W =
[[119 125 129 135 137 129 123 118 124 128 130]
 [122 127 130 128 144 122 131 119 132 131 124]
 [142 143 132 112 107 118 137 141 116 113 136]
 [139 127 122 124 122 140 120 129 117 116 137]
 [121 123 128 132 149 138 117 108 116 120 140]
 [138 133 142 114 109 122 134 138 134 134 124]
 [122 121 119 136 121 137 121 130 130 130 130]
 [127 132 133 121 131 131 127 121 131 131 124]]
W[0][0] = 119
W[4][9] = 120
W[5][8] = 134
W[1][6] = 131
W[3] = [139, 127, 122, 124, 122, 140, 120, 129, 117, 116, 137]
W[3][5] = 140
W[2][3] = 112
W[2][4] = 107
W[3][4] = 122
W[:, 5] = [129, 122, 118, 140, 138, 122, 137, 131]
W[6][4] = 121
W[7][6] = 127
W[7][8] = 131
W[5][10] = 124
W[7][2] = 133
W[:, 10] = [130, 124, 136, 137, 140, 124, 130, 124]
W[:, 7] = [118, 119, 141, 129, 108, 138, 130, 121]
W[4][8] = 116
W[:, 2] = [129, 130, 132, 122, 128, 142, 119, 133]
W[2][9] = 113
W[0][1] = 125
W[0][8] = 124
W[6][7] = 130
W[1][0] = 122
W[:, 4] = [137, 144, 107, 122, 149, 109, 121, 131]
W[2] = [142, 143, 132, 112, 107, 118, 137, 141, 116, 113, 136]
W[4][7] = 108
W[5] = [138, 133, 142, 114, 109, 122, 134, 138, 134, 134, 124]
W[5][7] = 138

data =
[[133 121 156 100 128 126 117 118 138 125]
 [131 128 126 125 108 134 131 146 135 135]
 [157 121 126 135 142 151 128 107 150 104]]
data[0,0] -> 133
data[2,3] -> 135
data[2,9] -> 104
data[0,6] -> 117
data[2] -> [157, 121, 126, 135, 142, 151, 128, 107, 150, 104]
data[1,7] -> 146
data[1,6] -> 131
data[1,3] -> 125
data[1,4] -> 108
data[:, 8] -> [138, 135, 150]
data[2,1] -> 121
data[1,2] -> 126

arr =
[[134 130 118 120 119 123 140 130 137 132 130 122]
 [141 108 124 129 119 118 119 130 141 114 128 116]
 [133 118 114 123 137 123 140 125 134 131 132 114]
 [133 119 118 122 139 123 138 128 134 125 133 110]
 [150 113 117 117 124 122 116 149 122 117 134 143]
 [138 111 127 118 118 118 119 126 137 116 132 123]
 [136 110 128 121 117 118 117 124 137 114 128 130]
 [150 117 122 115 123 124 117 137 125 117 134 136]
 [134 124 117 120 126 122 140 128 135 130 132 116]
 [133 114 109 126 140 124 141 122 135 136 131 116]
 [137 119 125 115 125 119 130 132 134 120 137 110]
 [133 117 114 124 139 123 140 125 134 130 132 113]
 [139 110 126 123 119 118 120 129 139 115 131 117]
 [152 122 125 113 122 125 119 130 127 121 136 129]
 [140 130 123 115 117 123 132 131 136 132 136 121]
 [150 116 120 115 123 124 117 140 124 117 133 138]]
arr[0][-12] => 134
arr[:, -1] => [122, 116, 114, 110, 143, 123, 130, 136, 116, 116, 110, 113, 117, 129, 121, 138]
arr[-4][-8] => 119
arr[-12][-8] => 124
arr[3][-6] => 138
arr[1] => [141, 108, 124, 129, 119, 118, 119, 130, 141, 114, 128, 116]
arr[4][-3] => 117
arr[7][7] => 137
arr[-11][0] => 138
arr[-15][9] => 114
arr[13][10] => 136
arr[13][-1] => 129
arr[-1][-9] => 115
arr[14][9] => 132
arr[8][-9] => 120
arr[-9][-2] => 134
arr[-6] => [137, 119, 125, 115, 125, 119, 130, 132, 134, 120, 137, 110]
arr[1][10] => 128
arr[:, 0] => [134, 141, 133, 133, 150, 138, 136, 150, 134, 133, 137, 133, 139, 152, 140, 150]
arr[14][8] => 136
arr[:, -3] => [132, 114, 131, 125, 117, 116, 114, 117, 130, 136, 120, 130, 115, 121, 132, 117]
arr[-4][-6] => 120
arr[:, 8] => [137, 141, 134, 134, 122, 137, 137, 125, 135, 135, 134, 134, 139, 127, 136, 124]
arr[6][-9] => 121
arr[6][8] => 137
arr[-4][7] => 129
arr[-13][4] => 139
arr[-13][9] => 125
arr[-10][6] => 117
arr[9][-10] => 109
arr[-12][11] => 143
arr[-9][-4] => 125
arr[:, 4] => [119, 119, 137, 139, 124, 118, 117, 123, 126, 140, 125, 139, 119, 122, 117, 123]
arr[-8][-3] => 130
arr[-16][5] => 123
arr[-7][1] => 114

a = ((145, 143, 149, 137), (138, 141, 141, 137), (125, 119, 118, 122), (147, 130, 140, 127), (145, 124, 134, 123), (141, 111, 125, 113), (146, 114, 129, 115), (151, 124, 137, 122), (143, 120, 131, 120), (119, 124, 119, 126), (98, 131, 117, 133), (140, 129, 135, 128), (134, 112, 120, 116))
a[0, 0]: 145
a[4, 1]: 124
a[8, -4]: 143
a[:, -1]: [137, 137, 122, 127, 123, 113, 115, 122, 120, 126, 133, 128, 116]
a[8]: [143, 120, 131, 120]
a[-12, -1]: 137
a[-1, 3]: 116
a[11, -1]: 128
a[12]: [134, 112, 120, 116]
a[-11, -4]: 125
a[11, -3]: 129
a[6, -2]: 129
a[5, -4]: 141
a[-11]: [125, 119, 118, 122]
a[4, 3]: 123
a[0, -2]: 149
a[:, -4]: [145, 138, 125, 147, 145, 141, 146, 151, 143, 119, 98, 140, 134]
a[-10, -3]: 130
a[:, 2]: [149, 141, 118, 140, 134, 125, 129, 137, 131, 119, 117, 135, 120]
a[4, 0]: 145
a[-13, 3]: 137
a[9, -4]: 119
a[11]: [140, 129, 135, 128]
a[-3, -2]: 117
a[3]: [147, 130, 140, 127]

grid =
[[113 118 123 125 131 111 128 146 127 115 118 102]
 [121 119 119 122 113 152 140 136 129 124 126 123]
 [120 115 129 147 115 127 102 142 121 119 112 110]
 [133 139 144 151 112 130 127 142 130 108 134 127]
 [138 140 133 138 122 131 135 152 132 112 138 109]
 [130 126 155 138 132 131 133 133 150 133 107 114]
 [129 113 132 146 120 108 133 131 158 125 119 129]
 [136 115 146 138 134 137 131 139 147 123 110 124]]
Rows and columns are counted from 0.
(0, 0) = 113
(7, 9) = 123
(2, 10) = 112
(7, 8) = 147
(5, 0) = 130
(3, 0) = 133
(1, 4) = 113
(4, 1) = 140
(7, 2) = 146
(4, 3) = 138
(5, 8) = 150
(4, 11) = 109
(4, 6) = 135
(6, 7) = 131
(1, 5) = 152
(5, 4) = 132
(4, 7) = 152
(7, 5) = 137
(1, 6) = 140
(0, 7) = 146
(5, 3) = 138
(6, 1) = 113
(4, 8) = 132
(0, 8) = 127
(0, 9) = 115
(0, 3) = 125
(5, 11) = 114
(0, 11) = 102
(0, 10) = 118

x = [136 122 129 122 130 120 126 131 123 131 151 122 128 135 133 135]
x[0] = 136
x[8] = 123
x[-5] = 122
x[1] = 122
x[3] = 122
x[6] = 126
